Each row below is a small network's average activation on inputs in which a field has the value named, seen along a few directions.
Values that are neighbours, or in one group, have similar rows; names and order tell nothing.
Random noise pushes rows far along 5 fixed directions. That doesn't count. These rows show it; they differ only by the noise:
[-350   87  243 -350  -42  -81  -51  -77  -74  -37  225 -117  -26 -134
   64  273]
[  97  204   38  305   52  167  135 -169  440 -229 -301   57  186   75
 -204 -181]
[ 234  -94   52  206  436  498  -61   58   98   16 -256  -11 -161  251
 -453  417]
[-165   83 -240   86 -195 -131  -47 -233  478 -305 -378  161   31    4
 -238 -324]
[-480   -5   49 -339 -110 -230  103 -157   62 -143   66  -46   49  -14
   63  170]
[ -83   89   74   38   26   69   31 -120  205 -136 -110   -5   51   21
 -131   27]
[-235   33  132 -222  133   81   16  -47   42  -62   13  -59  -40   36
 -118  371]


W, 16 values:
w6: [-242 -215 -268   46   97 -267  256 -278 -124  -82 -146  128  206  230
  257 -172]
w16: [  66 -312 -393    9  376  224  121  220 -242  211  -88   -9  -38  305
   50  283]
w5: [  40  -73  209  189  178   55 -100  -86 -282   83  186 -149  -48 -127
   75  -50]
w4: [ 547 -273  390  137   64  308 -271  458 -842  466  697 -426 -307  -83
  196  189]
w8: [-241  101  -74 -326  -32  -52  212  110  181  -45    1  140   -4  235
  -47  410]
w12: [ 252 -138 -295  215   12 -243  -88 -117   10   35 -202   63  155  -58
   80 -440]
w11: [   3   -5 -222 -248   37  -18 -132  258 -146   22   57 -108 -211  -67
   25   62]
w9: [ -78  345 -139 -369  -75 -141 -415  231   72  -74 -224   83 -185 -170
  -26  132]
w2: [ -93   43  502 -283  -51  138 -131   67 -319  170  471  -42  -61 -156
   -7  262]
w7: [ -77  102 -142 -171   99  -33 -149  -19  176  -13 -280  108  -81 -150
 -141  132]
w10: [ 505  114 -149  319  223  543 -109  339  114   55 -138  101 -270  252
 -496  233]
w3: [-301 -299 -184 -373 -279 -283 -472 -137  -64  -39   63   40 -393 -211
 -175 -154]
w13: [ 110 -323  329   -8  -38   40   75  133 -288  321  427  -20  -75   13
   95  156]
w15: [ 521 -132  329  332  583  622  173  246 -130  298  -46  -43  -86  205
 -252  545]
w1: [-205 -191  -24 -296  -87 -128  131  167 -268  111  194  -43 -161   44
  209  490]
w14: [ 133  156 -307 -140  106   35 -248   71 -100  117 -198  116  -69  -68
  -44   25]
W is arranged as a 4 by 4 grid.
Fewest steps between w5 and w10?
Answer: 5
A value of W combines one of 4 hidden first parts with one of 4 second parts; all combinations occur once.
Changing only the second part turns w4 into w3. w11 has the same second part as w4; what does that change turn w11 into?
Answer: w5
Changing only the second part turns w14 into w12. w9 has the same second part as w14; what does that change turn w9 into?
Answer: w7
Changing only the second part turns w8 into w13. w1 has the same second part as w8; what does that change turn w1 into?
Answer: w15

K, 16 values:
k7: [ 455  519  101  167  156  425 -255  267  129  -78 -190 -133 -210 -406
   31 -169]
k4: [  93  485   55 -197 -452  -22 -393  164   49  146  316  179 -138 -412
 -278 -152]
k10: [ 193   82  506  316  496  591  579 -122  241 -190  119  -70  425  337
 -143  150]
k8: [ 132  355  379 -107  287  182 -102  -40  248   94 -224   94   96 -279
 -113  334]
k12: [ 379  965  511 -340  185  495 -263  333  397   55   31   51 -286 -399
 -349  658]
k6: [ 147 -204 -179   36  517  635  315  402   -1   28 -274 -253 -238  520
 -264  834]
k2: [-264  415 -185 -490 -228 -442 -172  -56  -65  -20  111  219  176 -330
  282 -103]
k11: [ 262  259 -297  -31  691  519 -292  337  -76  108 -221   77 -237  107
 -279  364]
k3: [ -15  -75 -180 -198   99 -138   49  193   54  -57 -364  152 -108   19
  -13  336]
k16: [ 196  538  524  364 -224   20  154 -155  419 -113  -47   43  285 -229
  -53 -222]
k9: [-133  355  -32 -529  137  428 -137  336   49  -54  219  -50 -217    5
 -235  537]
k13: [ 487   78   34  354  180  258 -635  -43 -135  251 -171  169 -117 -210
 -187 -282]
k15: [  52 -129 -179  308  216  126 -143 -243   -6  -84 -105  -10  202  -55
  -49 -298]
k14: [-546 -387  -91 -447   52 -381   77 -253 -116 -159  -27 -195   -4   34
   57  250]
k1: [ 112 -886   49  234 -115   -8   -6   -6 -506  461  443  -14 -173  422
  -46   96]
k5: [-546   41 -269 -118 -303 -333 -195 -313  564 -510 -392  130 -162   85
 -285 -318]
K is arranged as a 4 by 4 grid.
Name the neighbours of k1, in listed order.
Answer: k4, k10, k16
Name the neighbours of k11, in listed order.
Answer: k7, k2
Name the neighbours of k14, in listed order.
Answer: k8, k15, k5
A value of K combines one of 4 hidden first parts with one of 4 second parts; all combinations occur once.
Changing only the second part turns k9 into k7. k4 has the same second part as k9; what does that change turn k4 into?
Answer: k3
Changing only the second part turns k5 into k10. k16 has the same second part as k5; what does that change turn k16 into?
Answer: k1
Changing only the second part turns k2 into k12. k11 has the same second part as k2; what does that change turn k11 into?
Answer: k6
